A small network was shown many inputs. Here are its activations along a few directions, one row for each input.
In each table, some parts of the input vary, and every possible input appears once, in random order.
Descriptions start from the smaller parts, as in this example, which fits no table here: one of 6 places along a line, together with either a single point or (one of 2 separate values, together with one of 5 places around a ring) or one of 11 places around a ring.
Shared parts are said once, and a part with two or three values counts as separate values.
In the rows, 128 means zero.

Other details of the inputs vary at random and push rows far along two fixed directions, the same in every table; ignore that.
To show where, the next rows are all for the same input, with only those details redrawn:
[137 110 112 127 125 159 114 105 115 150 212]
[ 77 211 104 123 154  89 106 118 141  90 166]
[ 93 175 147 109 146  72 142 133 169  93  34]
[ 93 175 147 109 146  71 142 133 169  93  34]
[152  75 155 113 117 142 150 121 143 153  81]

A family of inputs:
r1: [130 110 113 134 112 157  99 117 101 154 206]
r2: [ 86 222 110 121 155  85 128 119 119  90 168]
r3: [168  79 135 193 107 164 146 178 128 120  71]
r4: [156  75 152 119 118 139 137 122 135 152  76]
r5: [ 80 209  99 124 150  90  85 136 124  88 157]
r6: [ 75 217  97 120 148  93 113 118 136  94 163]
r7: [145  75 153 120 107 141 134 139 123 155  74]
r8: [ 80 212 107 127 158  85 100 117 140  95 164]
r9: [178  79 132 187 114 165 141 178 131 116  71]
r10: [152  75 149 111 106 144 136 133 133 146  77]
r11: [141 110 110 129 119 158  94 117 104 149 205]
r12: [102 176 152 112 156  57 147 140 159 100  38]
r13: [137 110 112 127 125 159 114 105 115 150 212]
r14: [158  75 157 112 122 131 161 127 134 154  86]
r15: [136 108 105 123 117 163  99 124 100 142 204]
r16: [101 211  79 192 146 116 104 176 131  48 153]
r17: [159 117  81 194 111 191 119 163 100 113 196]
r18: [ 86 174 148 120 140  69 134 135 157  97  29]
r19: [134 115  98 121 111 168 106 124  95 147 201]
r20: [136 115 101 125 115 165 114 108 103 148 204]
r21: [151 117 127 132 137 146 122 105  97 151 215]
r22: [150  82 142 108 101 149 143 133 128 151  74]
r23: [ 75 211 113 131 157  74 116 124 128 101 170]
r24: [156  82 151 109 117 135 168 128 129 159  83]
r25: [153  74 150 114 113 143 143 122 136 146  77]
r26: [146  76 161 123 115 137 149 121 139 163  80]
r27: [163  81 167 114 124 133 165 121 126 149  86]
r28: [156  81 173 123 122 129 163 121 121 159  85]
- Changing only one part turns r1 into r11. The same change can be made to r7. Which row results? => r5
- What is each input in this table made of? => one of 4 places along a line, together with either a single point or one of 6 places along a line
- Change only the place on the line of 6 in r20. List by row number the other rows that result. => r2, r6, r19, r22, r24
- Change only the place on the line of 4 in r6. List by row number the other rows that result. => r8, r13, r26

A family of inputs:
r29: [144 135 123 141 136 140 141 125 124 130 169]
r30: [144  90 146  93 120 136 150 114 140 149  75]
r31: [161  94 148 129 130 137 170 130 138 136  78]
r32: [122 126 123 115 128 133 112 107 131 150 166]
r33: [124 124 129 108 126 131 108 102 118 140 166]
r34: [121 129 117 101 126 131 124 112 127 137 164]
r35: [146  88 138 130 109 154 142 148 140 129  68]
r36: [131 131 131 145 134 133 139 129 107 136 169]
r37: [138 132 132 144 136 129 129 118 117 124 164]
r38: [129 121 116 144 123 149 102 139 117 121 158]
r39: [127 119 103 147 118 146 109 139 127 126 159]
r40: [137 129 125 141 132 127 140 132 107 135 170]
r41: [120 125 122 105 122 125 120 116 110 148 167]
r42: [135 130 120 148 142 131 135 119 126 131 163]
r43: [ 74 214  96 143 149  85 101 145 150  70 106]
r44: [ 78 215 108 139 144  82  95 144 140  63 107]
r45: [123 132 126 108 124 130 116 115 111 152 165]
r46: [130 125 128 151 138 136 135 121 127 134 170]
r47: [ 84 176 158  94 148  61 131 131 162  95  29]
r48: [151  93 142 134 107 144 136 155 125 141  66]
r49: [135 127  98 137 121 157 115 135 121 119 155]
r50: [154  95 160 135 119 128 164 131 122 143  78]
r51: [119 147 104 140 125 133 111 143 111 115 139]
r52: [ 76 219  98 135 139  92 108 143 146  62 107]
r53: [113 122 126 115 128 134 114 106 130 148 167]
r54: [121 130 112 143 117 146 111 144 109 126 152]
r55: [ 81 222  98 135 144  91 107 152 149  66 108]
r56: [148  89 161  99 122 126 135 120 138 154  77]
r57: [120 123 117 112 131 133 115 102 128 147 164]
r58: [149  88 139 141 111 146 132 147 145 139  67]
r59: [138 130 126 151 138 134 133 123 128 137 169]
r60: [139 132 123 140 130 141 142 116 121 125 168]
r61: [119 120 119 111 126 128 116 109 130 147 168]
r62: [122 128 120 106 127 130 118 110 108 148 163]
r63: [ 80 178 150 101 140  63 134 121 170  99  27]
r64: [103 146 128 107 130 116 118 116 116 137 151]
r65: [135 120 109 140 121 143 104 142 118 120 159]
r66: [ 63 221 120 104 145  64 111 118 133  91 115]
r67: [133 127 126 151 132 135 134 114 125 132 168]
r68: [108 181 152 128 161  62 151 143 157  82  30]
r69: [154  87 154 138 127 126 163 134 144 143  82]
r70: [133 124 100 136 117 152 117 141 123 118 159]
r71: [155  85 139 132 117 144 129 146 132 130  66]
r72: [153  93 157 131 127 138 170 133 140 136  81]
r73: [137 139 129 144 135 128 137 131 110 136 164]
r74: [137 125 134 145 141 133 130 125 117 128 170]
r75: [145  83 157  95 120 121 138 122 137 150  79]
r76: [123 127 108 150 116 148 106 130 127 122 151]
r77: [127 128 110 144 111 148 110 136 105 126 154]
r78: [159  91 150 128 125 132 171 136 140 135  82]
r79: [146 130 132 145 141 132 128 126 118 131 169]
r80: [157  94 154 133 128 128 166 135 122 145  77]
r81: [128 123 123 106 134 131 110 106 118 141 165]
r82: [122 129 120 104 121 140 121 101 123 138 165]
r83: [156  88 145 134 114 144 127 151 135 134  68]
r84: [122 121 110 150 120 152 107 136 127 127 157]
r85: [127 131 120 104 126 139 121 110 127 143 166]
r86: [161  87 160 132 130 123 159 137 135 137  83]
r87: [137  89 154  95 117 136 150 118 143 150  78]
r88: [126 129 106 140 116 140 113 147 109 125 154]
- What is each input in this table made of? => one of 3 separate values, together with one of 4 places along a line, together with one of 5 places around a ring
- Changing only the place on the line of 4 turns r53 into r64. The same change can be made to r39. Which row results? => r88
- Change only the place on the line of 4 in r81. List by row number the other rows that result. => r30, r57, r62
- Start at r29 and move only the place on the line of 4, one step at a time. The first step leads to r59. Which rows follow, in order? => r79, r73

A family of inputs:
r89: [106 157 134 133 120 107 144 158 152  82  27]
r90: [154  85 143 111 117 146 142 129 128 147  89]
r91: [132 132 129 132 137 128 123 120 117 128 166]
r92: [128 132 110 121 127 138 117 117 122 128 159]
r93: [142  80 150 120 113 139 133 129 129 156  89]
r94: [105 152 154 115 131  80 134 146 141 112  37]
r95: [130 137 115 119 128 136 116 124 110 129 163]
r96: [159  88 146 111 114 140 143 134 117 147  89]
r97: [130 130 126 132 139 131 123 118 124 128 166]
r98: [141  81 149 120 112 143 132 121 140 156  90]
r99: [127 134 113 119 127 142 115 114 129 129 159]
r100: [122 135 116 129 129 138 131 115 135 135 164]
r101: [149  84 142 124 116 142 157 125 139 151  94]
r102: [129 131 125 132 137 134 121 109 136 129 166]
r103: [ 94 200 101 151 151  90 102 166 157  61 101]
r104: [137 138 114 178 128 143 125 145 109 121 156]
r105: [129 130 121 135 137 131 121 112 128 127 171]
r106: [116 127 118 129 124 132 108 118 123 137 160]
r107: [ 92 203 130 127 157  70 123 135 136  84 113]
r108: [149  85 145 122 118 142 157 130 134 152  94]
r109: [128 137 120 129 128 129 134 129 112 134 165]
r110: [119 130 124 127 124 130 109 125 111 138 160]
r111: [126 136 119 129 129 132 133 125 116 134 164]
- What is each input in this table made of? => either one of 3 separate values or (one of 4 separate values, together with one of 5 places along a line)
- Change only the choice among 4 separate values in r107. List by row number the other rows that result. => r94, r96, r109

A family of inputs:
r112: [116 139 128 123 134 116 136 118 145 132 129]
r113: [126 147 121 132 127 128 128 131 127 121 119]
r114: [142  99 152 132 118 122 152 136 129 134  78]
r115: [118 139 129 139 132 120 133 130 122 120 123]
r116: [105 139 135 104 126 115 126 130 120 135 126]
r117: [144 108 105 136 126 159 109 126 111 141 200]
r118: [115 137 127 101 124 111 112 119 129 131 122]
r119: [134  99 146 124 123 127 154 125 155 150  79]
r120: [129 139 129 132 135 111 132 142 125 121 128]
r121: [124 141 133 137 133 121 117 128 133 122 122]
r122: [130 142 139 107 142 115 137 111 129 117 130]
r123: [124 141 135 113 141 115 137 113 135 123 129]
r124: [142 100 157 133 124 129 144 136 135 137  76]
r125: [112 141 133 111 129 111 117 115 121 139 121]
r126: [120 139 131 117 137 115 137 115 140 128 129]
r127: [122 140 126 137 130 121 123 126 127 121 120]
r128: [123 139 139 137 131 114 128 134 128 120 128]
r129: [119 136 130 132 131 125 117 130 138 116 123]
r130: [123 146 123 133 128 127 137 135 122 120 121]
r131: [131 116 118 136 123 152 109 124 122 130 181]
r132: [128 138 120 130 137 119 121 136 132 120 121]
r133: [120 141 117 125 123 132 130 136 133 113 121]
r134: [140 112 115 142 124 159 104 117 113 143 197]
r135: [188  31 155 131 109 172 156 136 115 179 101]
r136: [126 145 126 131 125 121 139 138 123 119 125]
r137: [130 141 123 133 137 118 121 136 129 123 121]
r138: [120 137 123 135 130 122 123 126 130 118 120]
r139: [122 128 119 134 126 134 121 125 127 121 139]
r140: [146 102 118 129 113 163 129 127 119 140 148]
r141: [137 116 108 132 127 149 114 132 119 132 181]
r142: [116 134 122 130 126 125 125 131 133 112 122]
r143: [125 145 118 129 126 129 127 132 130 118 119]
- What is each input in this table made of? => either one of 3 separate values or one of 5 places along a line or (one of 4 separate values, together with one of 6 places along a line)
- Change only the place on the line of 6 in r117. List by row number the other rows that result. => r120, r132, r135, r137, r141
- Change only the choice among 4 separate values in r133. List by row number the other rows that result. => r131, r141, r142

A family of inputs:
r144: [150  90 124 128 116 164 127 113 109 158 183]
r145: [116 147 126 122 136 117 120 125 130 119 134]
r146: [154  81 123 140 112 169 126 126 119 150 155]
r147: [140 100 156 119 123 123 151 128 140 139  62]
r148: [118 147 125 123 135 117 122 123 132 117 134]
r149: [117 142 131 119 131 114 131 127 133 122 117]
r150: [113 146 125 122 133 114 121 126 129 123 134]
r151: [166  54 177 115 110 136 168 132 144 162  20]
r152: [151  91 125 130 117 164 127 111 109 158 183]
r153: [116 149 123 123 135 116 128 124 130 122 135]
r154: [119 146 114 136 131 127 122 134 135 114 130]
r155: [130 118 145 128 122 119 145 143 151 116  47]
r156: [130 127 128 125 129 130 131 120 126 135 138]
r157: [140 114 118 141 119 149 117 133 111 137 157]
r158: [117 148 126 121 135 118 122 125 130 118 134]
r159: [116 146 117 139 130 124 118 135 135 114 130]
r160: [152  84 133 128 116 158 130 117 114 162 159]
r161: [139 115 129 135 119 139 129 138 122 128 116]
r162: [114 147 125 125 134 116 125 123 129 121 134]
r163: [155  82 131 126 118 159 127 115 116 156 159]
r164: [116 140 130 119 132 113 128 128 132 122 116]
r165: [113 147 126 124 133 114 123 126 129 124 135]
r166: [124 149 119 144 136 122 128 140 129 110 133]
r167: [122 147 121 146 135 121 125 140 129 112 133]
r168: [115 148 123 121 134 115 127 125 130 122 135]
r169: [122 147 121 145 135 122 126 139 128 109 132]
r170: [119 147 123 122 137 116 123 123 133 119 134]
r171: [134 113 157 110 128 109 151 136 150 127  37]
r172: [124 147 121 144 134 123 128 139 128 109 133]
r173: [155  82 132 127 118 158 126 116 117 158 159]
r174: [114 147 124 120 132 116 124 125 129 120 135]
r175: [119 147 118 138 129 124 119 138 123 113 129]
r176: [121 149 116 136 131 123 121 139 124 113 129]
r177: [115 148 122 119 134 115 125 126 129 122 134]
r178: [113 147 125 122 133 115 124 125 129 121 134]
r179: [129 125 130 124 129 129 122 124 126 134 138]
- What is each input in this table made of? => one of 4 places along a line, together with either one of 3 separate values or one of 6 places along a line
- Changing only the place on the line of 4 turns r157 into r161. The same change can be made to r160. Which row results? => r144
- Change only the place on the line of 4 in r147. List by row number the other rows that result. => r151, r152, r156
- Change only the choice among 3 separate values in r161. List by row number the other rows that result. => r155, r172
- Change only the choice among 3 separate values in r175. List by row number the other rows that result. => r146, r169
